Each row below holds a small network's activations on one input, seen along a few directions.
In each table, some parts of the input vary, and every possible input appears once, in random order.
Descriptions start from the smaller parts, as in this example, which fits no table here: one of 8 places around a ring, together with either a single point or one of 9 places around a ring or (one of 3 separate values, together with one of 4 places along a line).
Shared parts are said once, and a part with two or three values counts as separate values.

Other details of the inputs vary at random and push rows far along two fixed directions, the same in every table; ignore that.

A family of inputs:
row 1: -5  -8  11  -13  -7  -8  5  -1  1  12  20
row 2: -13  -28  23  -39  -22  -19  -5  1  -1  26  22
row 3: -15  4  0  -33  -21  8  -9  15  6  9  -8
row 4: -7  -19  17  -21  -11  -14  2  -6  -1  16  23
row 5: 0  19  -27  21  13  31  -14  13  4  -8  -42
row 6: -19  -2  -4  -35  -20  13  -9  9  4  11  -8
row 7: -7  16  -20  -3  4  30  -16  22  1  2  -48
row 8: 3  -2  -3  4  4  8  -9  19  -2  14  -26
row 9: 25  -12  13  33  21  -30  15  -19  -10  -19  17
row 10: -3  35  -36  31  14  43  -8  16  3  -3  -36
row 11: 16  0  -3  35  21  -8  19  -32  -3  -24  26
row 12: 21  10  0  34  25  -14  28  -31  -7  -27  26
row 13: -9  37  -38  22  5  44  -4  5  13  -15  -21
row 14: -8  -24  25  -34  -26  -25  -8  6  3  12  16
row 15: 22  5  7  32  26  -20  23  -31  -9  -27  29
row 16: -2  17  -23  2  3  32  -11  26  2  2  -50
row 17: -10  41  -38  24  13  48  -6  4  10  -7  -18
row 18: -18  3  0  -25  -16  12  -16  14  5  17  -2
row 19: -11  40  -38  17  9  49  2  -1  7  -15  -22
row 20: -7  10  -13  8  6  17  -12  13  -1  7  -20
row 21: 8  -12  14  -10  -6  -20  3  9  -7  4  -4
row 22: -7  -24  25  -35  -26  -25  -8  7  3  12  17
row 23: 5  4  -12  11  3  14  -8  18  3  0  -34
row 24: 17  8  1  42  30  -9  17  -33  -7  -18  29
row 25: 10  -17  15  -2  -3  -17  0  13  -5  16  -3
row 26: -7  -20  15  -20  -9  -16  -1  -7  -2  15  21
row 27: 0  -2  0  -18  -14  4  -7  27  0  11  -29
row 28: 12  -23  18  -8  -12  -24  0  14  -1  9  -4
row 29: -21  -1  -1  -28  -20  14  -9  12  6  21  0
row 30: -18  2  0  -25  -17  11  -15  15  6  18  -1
row 31: -6  24  -26  11  13  33  -12  11  0  -8  -40
row 32: 4  -29  26  -24  -23  -31  -5  17  -2  15  2
row 33: -10  -25  24  -45  -25  -22  1  1  -1  16  16
row 34: -11  30  -30  15  2  39  -10  4  11  -12  -20
row 35: -7  6  -10  5  9  17  -15  10  -2  8  -24
row 36: 2  -35  31  -27  -9  -31  -11  13  -9  27  -3
row 37: -2  -6  11  -19  -10  -11  9  -2  0  2  13
row 38: 29  -3  9  40  34  -28  23  -26  -16  -26  16
row 39: 20  9  2  36  28  -14  22  -35  -9  -28  24
row 40: -10  19  -14  -6  -3  20  -6  3  4  -6  -11
row 41: -4  -21  22  -28  -22  -24  -3  5  5  10  17
row 42: -12  29  -32  14  1  41  -3  3  12  -11  -17
row 43: 22  5  7  31  25  -20  22  -32  -10  -27  29
row 44: 22  1  5  37  21  -19  18  -28  -3  -26  30
row 45: 18  0  4  32  17  -16  24  -26  -2  -22  30
row 46: -10  -29  21  -36  -25  -24  -5  2  2  14  16
row 47: -18  2  -2  -27  -19  11  -10  15  7  20  -1
row 48: 14  -10  11  12  15  -25  21  -31  -10  -15  29
row 49: 28  -9  8  44  33  -25  15  -27  -11  -24  14
row 50: -4  -14  9  -13  -12  -9  3  -5  4  3  14
row 51: -19  2  0  -24  -16  11  -16  13  5  17  -3
Description of these inputs: one of 3 separate values, together with either one of 6 places around a ring or one of 11 places along a line.
- Changing only the choice among 3 separate values turns row 27 into row 28. The same change can be made to row 33. Which row results? => row 50
- Changing only the choice among 3 separate values turns row 17 into row 3. The same change can be made to row 24. Which row results? => row 39
- Start at row 38 and move only the place on the ring of 6, one step at a time. The first step leads to row 21. Which rows follow, in order? => row 27, row 16, row 7, row 31
- Which other rows does row 46 become when the place on the line of 11 takes its other values? List them by row number. => row 11, row 13, row 14, row 22, row 34, row 41, row 42, row 44, row 45, row 50

A family of inputs:
row 52: 3  11  -18  12  13  21  11  11  -2  4  -27
row 53: 27  3  8  15  -5  -20  29  -7  10  -31  18
row 54: 2  -12  20  1  10  -25  4  -11  -1  -14  13
row 55: 16  -17  11  23  5  -17  -4  -11  -5  2  20
row 56: 7  12  -9  9  8  18  -13  16  -4  14  -19
row 57: -26  -26  19  -38  -32  -12  -18  20  15  27  11
row 58: 14  -15  11  5  9  -30  9  -10  -18  -13  -5
row 59: 6  5  12  0  8  -14  16  -22  -13  6  31
row 60: 11  -18  5  22  2  -23  12  -12  -12  -3  13
row 61: -15  22  -17  -13  -2  23  -6  -9  -3  -14  -6
row 62: -16  17  -15  -16  0  28  1  -9  5  -15  -6
row 63: 29  10  6  20  -7  -23  23  -5  1  -32  18
row 64: 17  -16  8  11  17  -25  18  -17  -9  -18  -5
row 65: -23  -17  13  -27  -28  -14  -23  19  7  24  12
row 66: -5  3  -23  19  0  22  4  2  7  -3  -20
row 67: -11  -36  20  -37  -32  -8  -21  19  12  31  0
row 68: -18  18  -25  -4  -9  26  -8  -8  6  1  10
row 69: -12  23  -12  -9  2  31  8  -4  4  8  0
row 70: 23  -16  20  11  16  -16  9  -5  -5  9  11
row 71: 2  5  -8  1  8  18  -15  4  7  -8  -29
row 72: 4  16  -21  15  12  16  5  14  -11  5  -26
row 73: 10  4  13  21  20  -22  8  -5  -10  3  21
row 74: -18  -19  28  -45  -22  -15  -10  28  6  36  3
row 75: -17  17  -27  1  -2  34  1  -13  14  -4  9
row 76: 3  10  -9  4  6  14  -22  6  -2  -6  -28
row 77: -12  18  -9  1  4  11  -18  8  0  -10  -18
- Changing only one part turns row 76 into row 71. The same change can be made to row 55. Which row results? => row 67
- Describe the family of inputs behind these rows. => one of 2 separate values, together with either a single point or (one of 3 separate values, together with one of 4 places along a line)
- Which other rows does row 69 become when the choice among 3 separate values takes its other values? List them by row number. => row 62, row 75
